A small network was trained on invented records. Each row is its activation on one of them, seen along a few directions.
After each row come some of the record's fields: LODU, LABO, ZEKOZ, MON, PAPEL, BIK.
Not every record has every field; a missing one is left out.
The largest differences between rows may come from other fields.
In the rows, zero is written as 500.
Random noise pushes rows far along 8 fixed directions. That doesn't count. These rows show it; they differ only by the noise:
[616,350,584,487,533,659,556,496,457,560,401,609,575,307,248,608,523,365,592,528,553,639,633,395,520,288,564,302]
[521,573,298,581,413,572,534,604,525,449,638,530,476,409,615,436,430,514,418,660,498,448,470,517,534,461,509,434]
[505,508,382,563,262,340,477,605,428,578,669,582,633,268,598,602,399,658,593,694,571,431,453,474,532,408,418,349]
[653,538,428,621,472,629,648,434,450,618,326,358,481,465,231,511,498,484,369,533,508,721,658,620,618,358,390,390]
[487,614,379,577,370,454,583,374,557,615,478,367,569,494,532,445,360,632,491,533,509,514,495,626,688,445,358,385]
[604,530,529,408,548,353,455,537,541,326,482,340,389,515,538,491,532,279,568,662,594,588,503,405,466,451,478,479]
[627,352,536,490,399,570,446,481,527,254,553,492,399,565,325,420,431,388,533,558,505,663,477,504,492,667,586,390]
[586,656,287,565,513,554,698,536,439,668,538,351,624,324,629,483,623,408,314,585,410,454,610,504,514,384,495,471]
[599,437,499,444,559,630,574,471,530,416,516,466,537,428,451,427,561,260,482,516,443,566,563,424,489,509,643,404]
[559,534,334,651,391,747,566,432,532,535,514,463,407,633,494,462,394,635,394,479,459,474,489,612,565,551,473,458]

[458,517,377,562,551,732,565,578,547,510,530,657,538,289,442,434,397,425,409,603,530,509,543,509,629,291,546,328] | LODU: fod / LABO: kiv / PAPEL: gatep / BIK: pag
[526,372,492,577,377,764,474,469,473,491,547,634,472,570,342,516,352,604,494,459,517,467,451,562,532,559,530,367] | LODU: fod / LABO: kiv / PAPEL: gatep / BIK: pag
[549,439,475,593,414,581,458,507,493,476,454,492,327,627,453,578,490,584,472,478,497,590,519,514,482,560,499,581] | LODU: zibi / LABO: fanu / PAPEL: mez / BIK: rul
[466,496,602,341,695,472,509,383,638,442,401,407,503,543,609,453,571,272,607,398,476,531,552,363,520,517,607,547] | LODU: zibi / LABO: konuz / PAPEL: gatep / BIK: rul
[446,564,421,527,599,527,534,584,569,448,412,561,472,358,473,431,503,413,425,575,537,608,562,509,610,347,484,462] | LODU: fod / LABO: vegef / PAPEL: mez / BIK: rul
[413,588,452,483,650,518,566,345,631,573,471,430,626,576,705,340,519,480,382,342,391,325,444,558,609,615,474,523] | LODU: fod / LABO: fabip / PAPEL: mez / BIK: pag
[563,477,603,431,697,531,485,562,451,510,408,522,452,507,500,603,701,365,478,440,492,486,560,371,331,459,568,614] | ZEKOZ: fufek / MON: sem / PAPEL: mez / BIK: pag
[437,372,449,575,386,719,481,619,509,393,582,820,444,378,311,456,374,608,536,537,483,610,505,536,536,431,631,417] | LODU: zibi / LABO: konuz / PAPEL: mez / BIK: rul
[677,344,652,373,570,659,450,525,469,280,497,477,349,628,347,533,587,218,612,516,536,564,533,348,309,561,666,486] | LODU: zibi / LABO: konuz / PAPEL: gatep / BIK: pag
[590,613,475,546,492,304,470,729,320,544,427,409,343,415,484,724,640,517,501,740,681,578,608,417,356,233,335,616] | ZEKOZ: fulip / MON: vabu / PAPEL: mez / BIK: pag
[449,391,586,420,593,538,465,516,555,558,539,756,723,267,496,514,425,432,656,532,576,374,467,378,568,332,537,288] | LODU: zibi / LABO: fabip / PAPEL: gatep / BIK: pag
[519,650,460,530,424,406,543,411,466,523,466,258,474,685,491,413,469,574,444,506,513,486,476,669,536,577,343,545] | ZEKOZ: fulip / MON: vabu / PAPEL: gatep / BIK: pag
[519,548,404,516,521,353,510,618,425,398,585,455,545,390,545,380,623,406,277,577,417,563,503,566,469,651,500,560] | LODU: fod / LABO: kiv / PAPEL: mez / BIK: rul
[497,417,584,578,614,666,424,523,556,556,346,728,435,487,316,616,419,572,552,476,633,521,517,465,551,324,423,423] | ZEKOZ: fulip / MON: toge / PAPEL: mez / BIK: pag
[560,500,587,481,493,152,397,499,453,470,390,356,457,531,446,577,523,495,546,579,598,634,504,540,516,505,310,522] | LODU: fod / LABO: fabip / PAPEL: mez / BIK: rul
[433,359,703,353,596,411,440,421,520,622,468,640,702,357,563,668,538,435,774,376,530,411,511,296,466,439,584,436] | ZEKOZ: fulip / MON: sem / PAPEL: gatep / BIK: rul
[454,417,352,621,301,617,442,574,567,457,626,747,491,370,493,513,289,668,523,600,537,497,436,515,617,482,509,327] | LODU: zibi / LABO: nin / PAPEL: mez / BIK: rul
[400,747,400,522,704,583,590,546,634,492,388,421,352,568,568,360,466,454,396,553,529,478,515,581,597,249,438,608] | ZEKOZ: fulip / MON: sem / PAPEL: mez / BIK: pag
[414,407,639,358,541,353,395,469,662,254,524,593,519,414,490,340,434,336,656,548,539,607,427,425,592,532,583,411] | LODU: zibi / LABO: fanu / PAPEL: mez / BIK: pag
[565,465,531,502,420,216,509,435,411,572,508,334,670,398,533,558,628,479,413,445,406,593,528,509,497,742,461,505] | LODU: fod / LABO: kiv / PAPEL: mez / BIK: rul
[356,625,385,538,514,663,693,411,573,681,527,561,745,366,492,312,415,558,419,432,399,386,525,628,684,361,516,376] | ZEKOZ: fulip / MON: sem / PAPEL: mez / BIK: pag
[564,564,460,463,556,370,458,579,488,530,508,435,473,450,734,648,608,423,549,604,578,386,493,332,403,412,437,537] | LODU: zibi / LABO: nin / PAPEL: mez / BIK: pag
[533,481,523,471,508,701,579,353,572,426,430,407,413,666,375,379,483,419,490,387,419,599,548,554,534,558,597,490] | LODU: zibi / LABO: konuz / PAPEL: mez / BIK: pag
[457,652,377,583,519,694,552,526,533,501,438,465,324,606,481,440,414,570,410,561,555,501,521,604,558,323,441,530] | ZEKOZ: fufek / MON: vabu / PAPEL: mez / BIK: pag
[491,455,461,547,463,595,510,569,470,529,534,636,543,384,377,501,468,502,453,552,504,554,532,524,528,400,527,426] | ZEKOZ: fufek / MON: toge / PAPEL: mez / BIK: rul
[362,506,585,411,601,449,463,371,629,516,415,492,520,534,600,486,434,470,636,411,528,475,462,461,607,407,506,482] | LODU: fod / LABO: kiv / PAPEL: mez / BIK: rul
[517,494,503,494,404,528,446,420,558,479,503,446,393,641,543,586,377,569,635,493,572,466,450,472,511,526,450,465] | LODU: zibi / LABO: konuz / PAPEL: gatep / BIK: pag
[526,603,405,517,674,707,588,535,539,553,423,433,381,589,633,554,651,387,390,447,451,428,577,402,407,388,571,641] | LODU: zibi / LABO: konuz / PAPEL: mez / BIK: pag
[492,448,506,527,616,582,496,546,514,519,470,633,560,343,478,532,533,433,463,507,516,508,541,421,515,412,557,421] | LODU: fod / LABO: kiv / PAPEL: mez / BIK: pag
[517,387,602,490,484,428,460,498,454,468,442,549,551,410,313,537,519,460,548,482,504,684,562,501,507,527,544,444] | ZEKOZ: fufek / MON: vabu / PAPEL: mez / BIK: rul
[508,610,360,603,510,561,566,553,462,562,467,472,473,499,462,450,530,533,323,525,458,541,562,629,530,466,432,556] | ZEKOZ: fulip / MON: sem / PAPEL: mez / BIK: rul
[408,449,474,503,563,596,447,565,569,460,613,692,548,396,671,503,464,501,532,500,494,357,424,385,486,497,628,461] | LODU: fod / LABO: kiv / PAPEL: mez / BIK: pag
[443,469,510,414,427,529,587,440,508,416,667,505,678,437,475,282,504,403,514,460,351,486,478,545,498,626,690,440] | ZEKOZ: fulip / MON: sem / PAPEL: mez / BIK: pag
[479,467,537,544,551,692,501,429,483,624,478,556,484,643,601,609,554,615,541,310,439,318,480,455,391,563,581,595] | ZEKOZ: fulip / MON: vabu / PAPEL: mez / BIK: pag
[426,654,455,449,561,436,526,459,641,351,479,362,398,627,584,289,452,447,486,522,477,541,455,582,578,508,494,574] | LODU: zibi / LABO: konuz / PAPEL: mez / BIK: pag
[544,480,607,487,508,330,401,552,368,553,431,480,491,558,480,654,574,569,573,531,618,441,472,468,396,441,365,539] | LODU: fod / LABO: kiv / PAPEL: mez / BIK: pag
[657,511,467,567,458,385,507,618,312,698,424,420,544,344,504,802,637,492,500,606,591,522,621,405,406,379,378,486] | LODU: fod / LABO: vegef / PAPEL: gatep / BIK: rul
[570,502,537,452,521,536,496,515,491,498,474,451,418,542,526,614,529,444,588,524,561,468,519,389,421,436,498,510] | LODU: zibi / LABO: konuz / PAPEL: gatep / BIK: pag
[456,496,473,542,713,707,484,425,662,510,367,568,421,591,561,473,446,450,454,399,514,451,508,487,603,451,499,493] | LODU: fod / LABO: fabip / PAPEL: mez / BIK: rul
[439,300,601,500,370,597,402,472,511,355,535,705,450,541,312,473,396,607,600,425,495,613,470,513,505,631,624,445] | ZEKOZ: fufek / MON: vabu / PAPEL: mez / BIK: rul
[391,633,520,409,656,490,592,293,721,487,372,301,534,617,544,269,432,335,475,415,474,537,523,560,716,463,485,488] | ZEKOZ: fulip / MON: toge / PAPEL: mez / BIK: pag

Which values does each new row have?
[368,447,559,500,414,477,422,384,603,515,506,601,539,592,506,499,271,702,695,457,594,400,365,543,635,436,407,384] | LODU: fod / LABO: fabip / PAPEL: mez / BIK: pag
[374,553,535,540,382,382,362,473,579,411,463,569,383,709,407,421,249,777,615,533,651,479,347,679,623,488,286,484] | ZEKOZ: fulip / MON: sem / PAPEL: mez / BIK: pag
[488,533,517,509,563,410,452,630,495,508,412,551,389,371,425,623,494,466,549,655,636,640,565,441,510,197,424,509] | ZEKOZ: fufek / MON: toge / PAPEL: mez / BIK: rul
[671,559,536,562,525,396,506,554,355,527,358,296,365,623,334,620,655,504,371,533,533,652,586,552,368,514,373,632] | ZEKOZ: fufek / MON: sem / PAPEL: mez / BIK: pag
[507,546,429,545,433,360,410,633,456,380,625,477,449,514,609,475,470,543,453,648,544,447,400,531,448,579,460,525] | LODU: fod / LABO: kiv / PAPEL: mez / BIK: pag
[538,572,291,591,470,447,508,676,523,294,613,480,427,336,557,350,508,389,288,692,452,657,522,561,539,622,548,499] | LODU: fod / LABO: vegef / PAPEL: mez / BIK: rul
[401,598,584,283,702,445,560,350,612,608,514,388,694,488,795,442,577,273,655,429,475,259,484,341,491,360,592,489] | ZEKOZ: fufek / MON: toge / PAPEL: mez / BIK: pag
[480,405,579,420,363,447,500,403,469,410,627,478,585,480,482,431,494,486,589,435,402,541,468,503,456,698,647,456] | ZEKOZ: fufek / MON: vabu / PAPEL: mez / BIK: pag
[484,663,465,469,589,484,576,510,558,507,400,327,352,575,580,502,526,462,512,538,529,546,554,475,513,319,472,621] | LODU: zibi / LABO: konuz / PAPEL: mez / BIK: pag
[521,592,437,509,394,376,587,540,407,642,542,385,555,403,607,614,570,588,518,548,480,480,557,454,453,431,463,556] | LODU: zibi / LABO: konuz / PAPEL: gatep / BIK: pag
[483,525,522,493,534,474,556,429,539,492,425,447,521,514,438,418,531,502,466,411,429,607,535,559,556,561,506,534] | LODU: zibi / LABO: konuz / PAPEL: mez / BIK: pag
[433,655,322,539,434,312,624,585,531,520,542,421,578,224,569,391,501,486,372,636,426,666,598,560,649,425,492,494] | LODU: zibi / LABO: konuz / PAPEL: mez / BIK: rul
[560,516,511,443,642,605,535,426,583,513,397,428,475,554,561,505,543,344,509,459,521,452,526,414,524,451,498,468] | LODU: zibi / LABO: nin / PAPEL: gatep / BIK: pag
[460,514,593,419,510,414,466,341,627,433,367,382,451,603,474,442,384,448,645,458,562,591,475,540,645,495,440,429] | LODU: fod / LABO: vegef / PAPEL: gatep / BIK: rul
[427,437,381,614,310,600,486,646,476,367,688,781,541,344,329,333,368,647,414,609,462,564,461,634,554,555,565,392] | ZEKOZ: fulip / MON: sem / PAPEL: mez / BIK: pag
[515,570,590,396,547,250,529,525,433,560,394,332,514,388,563,639,641,389,639,577,575,571,580,381,446,278,453,540] | LODU: fod / LABO: vegef / PAPEL: mez / BIK: pag
[371,635,410,547,516,509,427,502,692,296,508,466,282,651,591,321,263,580,482,603,595,522,364,614,664,463,417,509] | LODU: fod / LABO: kiv / PAPEL: mez / BIK: pag
[613,491,548,504,412,320,468,447,441,485,477,319,475,601,485,591,576,524,522,489,500,569,506,483,413,659,437,543] | LODU: zibi / LABO: konuz / PAPEL: mez / BIK: pag
[614,460,612,422,517,328,501,445,487,372,433,299,447,503,328,469,592,283,470,534,478,762,576,496,473,577,521,503] | ZEKOZ: fufek / MON: toge / PAPEL: mez / BIK: pag
[517,520,495,533,529,545,496,481,499,619,451,494,483,538,540,632,426,576,572,522,613,376,479,471,523,345,374,448] | LODU: fod / LABO: fabip / PAPEL: gatep / BIK: pag
